Each row has a name. Each question is about the rows just above it.

Z735: [-40.5 -32.8 -46.4  44.6 -41.5 -38.1 -39.6 -34.2 -44.7  44.2 -45.6 -38.7
 -40.2 -35.9 -24.5 -33.7 -33.3 -37.6 -41.3 -36.8 -43.6  25.2 -17.4 -35.4
 -35.4  44.6 -39.6  32.8]
Z718: [-44.0 -37.1 -48.2  13.2 -42.7 -41.0 -45.9 -41.7 -45.8  12.0 -47.2 -41.6
 -47.8 -42.6 -30.3 -36.6 -36.6 -44.8 -42.8 -39.0 -42.0   3.2 -23.2 -39.2
 -38.9  14.3 -42.9 -39.0]
Z950: [-40.5 -32.8 -46.4  44.6 -41.5 -38.1 -39.6 -34.2 -44.7  44.2 -45.6 -38.7
 -40.2 -35.9 -24.5 -33.7 -33.3  18.9  12.4  10.8  11.2 -56.6 -17.3   9.0
  13.2 -56.3  13.7   6.7]
Z480: [-35.9 -25.8 -47.4  27.7 -42.0 -31.2 -37.9 -28.0 -43.1  24.3 -44.0 -41.3
 -32.3 -33.3 -18.9 -34.2 -38.1 -34.8 -43.9 -38.2 -41.3  10.4 -18.7 -37.9
 -31.4  24.7 -44.0 -35.7]
Z850: [ 27.4  22.1  38.3 -22.4  43.7  26.9  40.6  30.2  40.7 -18.2  42.3  38.3
  27.0  26.4  20.0  35.0  27.0  28.1  35.8  32.8  36.4  -2.5  10.5  34.1
  24.8 -18.6  33.3  33.7]
Z13: [ 27.4  22.1  38.3 -22.4  43.7  26.9  40.6  30.2  40.7 -18.2  42.3  38.3
  27.0  26.4  20.0  35.0  27.0  28.1  35.8  32.8  36.4  38.7 -39.0  34.1
  24.8  32.5 -38.5 -35.0]
Z256: [-44.0 -37.1 -48.2  13.2 -42.7 -41.0 -45.9 -41.7 -45.8  12.0 -47.2 -41.6
 -47.8 -42.6 -30.3 -36.6 -36.6 -44.8 -42.8 -39.0 -42.0   3.2   1.9 -39.2
 -38.9  14.3 -42.9 -39.0]
Z672: [ 40.8  31.6  46.8 -46.7  42.0  37.1  39.1  37.0  41.1 -37.3  50.7  37.7
  39.8  36.1  23.3  34.6  34.4  38.5  40.6  38.8  42.3 -25.6  18.0  32.9
  39.5 -39.0  43.7  33.8]
Z312: [  2.0 -12.7   0.7 -83.9   2.3  -4.2  -5.1  -2.6  -0.6 -80.1   8.1  -5.2
  -0.4  38.8 -18.6  -9.9  -6.5   1.3  -0.3  -6.5  -1.3 -64.2 -37.3  -8.9
  -1.5 -78.2  -2.2  -6.5]
Z677: [-41.1 -32.9 -41.0  22.6 -37.6 -39.9 -37.2 -35.7 -36.0  20.7 -39.1 -32.3
 -42.0 -37.6 -29.3 -30.8 -29.3 -38.9 -37.5 -31.9 -37.1  20.6 -22.5 -29.8
 -40.2  24.0 -34.3 -31.3]
Whose row is [-41.1 -32.9 -41.0  22.6 -37.6 -39.9 -37.2 -35.7 -36.0  20.7 -39.1 -32.3
 -42.0 -37.6 -29.3 -30.8 -29.3 -38.9 -37.5 -31.9 -37.1  20.6 -22.5 -29.8
 -40.2  24.0 -34.3 -31.3]? => Z677
Shared by Z718 and Z13: => [-39.0]
The one value in Z13 and Z735: => [32.8]

Z677: [ 36.4 -31.6  39.4 -14.0]
Z312: [-63.7 -37.3 -21.2 -39.5]
Z735: [ 17.3 -39.5  10.0 -63.6]
Z256: [-39.4   0.0 -16.2  27.8]
Z672: [ 14.7   0.0 -23.9 -63.7]
Z480: [ 58.1  47.3 -16.1  31.2]
Z28: [-23.9 -30.1   0.0 -45.8]
Z13: [  0.0 -24.0 -50.4   0.0]
Whose row is [-63.7 -37.3 -21.2 -39.5]? => Z312
Which value is in both Z672 and Z312? => [-63.7]
The one value in Z13 and Z256: => [0.0]
Which value is in both Z672 and Z256? => [0.0]
Which value is in both Z312 and Z735? => [-39.5]

Z480: [86.4 26.0 86.5 69.4 11.1]
Z672: [-23.6  86.4  69.5  69.4 -55.4]
Z28: [ 26.0 -23.6  69.5  25.9  11.1]
Whose row is [86.4 26.0 86.5 69.4 11.1]? => Z480
Where do [-23.6  86.4  69.5  69.4 -55.4] appear? => Z672
[ 26.0 -23.6  69.5  25.9  11.1] is in which row? => Z28

Z13: [-83.7  84.5  91.0  84.6  67.6 -71.2  91.8]
Z672: [-3.4 -8.4  4.6 -8.3 -4.2 -0.1  2.3]
Z950: [  2.7  16.1  -0.5 -39.0  11.7 -11.6 -10.0]
Z452: [ 13.0  33.0   5.3  13.3 -21.6   5.3  11.8]
Z677: [11.6 -4.2  2.0 16.4 -4.3 -5.6  4.8]
Z256: [  8.8  -0.1  11.7 -10.7   9.3  -8.3  -0.4]
Z28: [-2.1  3.0 -3.1 -2.3  9.2 -5.4  5.2]
Shared by Z256 and Z950: => [11.7]
Shared by Z677 and Z672: => [-4.2]

Z28: [ 64.3 -52.5  62.6  57.1  65.6  27.2 -32.7]
Z950: [-56.4  62.8 -45.4 -51.1 -48.3 -56.4  54.2]
Z677: [-47.4  30.0 -49.2 -56.8 -45.0 -51.2  63.0]
Z480: [ 53.1 -58.4  36.7  61.3  47.7  53.1 -59.5]
Z735: [-52.1  47.9 -63.2 -65.1 -53.1 -38.1  51.4]
Z312: [-53.9  43.3 -61.2 -60.6 -38.9 -34.6 -11.3]
Z850: [-11.4  52.0  36.7  61.3  47.7  53.1 -59.5]
Z718: [-10.0  33.6   3.6  -2.0   8.2 -42.7  22.2]
Z452: [ 25.6 -58.3   0.2  45.5  17.0  88.9 -73.5]
Z672: [ -2.6  17.8 -54.5  -5.9 -18.3 -58.2 -11.4]
Z13: [ 70.1 -56.7  45.0  55.2  60.4 -58.3 -72.8]
Z256: [ -2.6  17.8   2.5  -5.9 -18.3   0.2 -11.4]
Which value is in both Z452 and Z13? => [-58.3]
Shared by Z256 and Z850: => [-11.4]

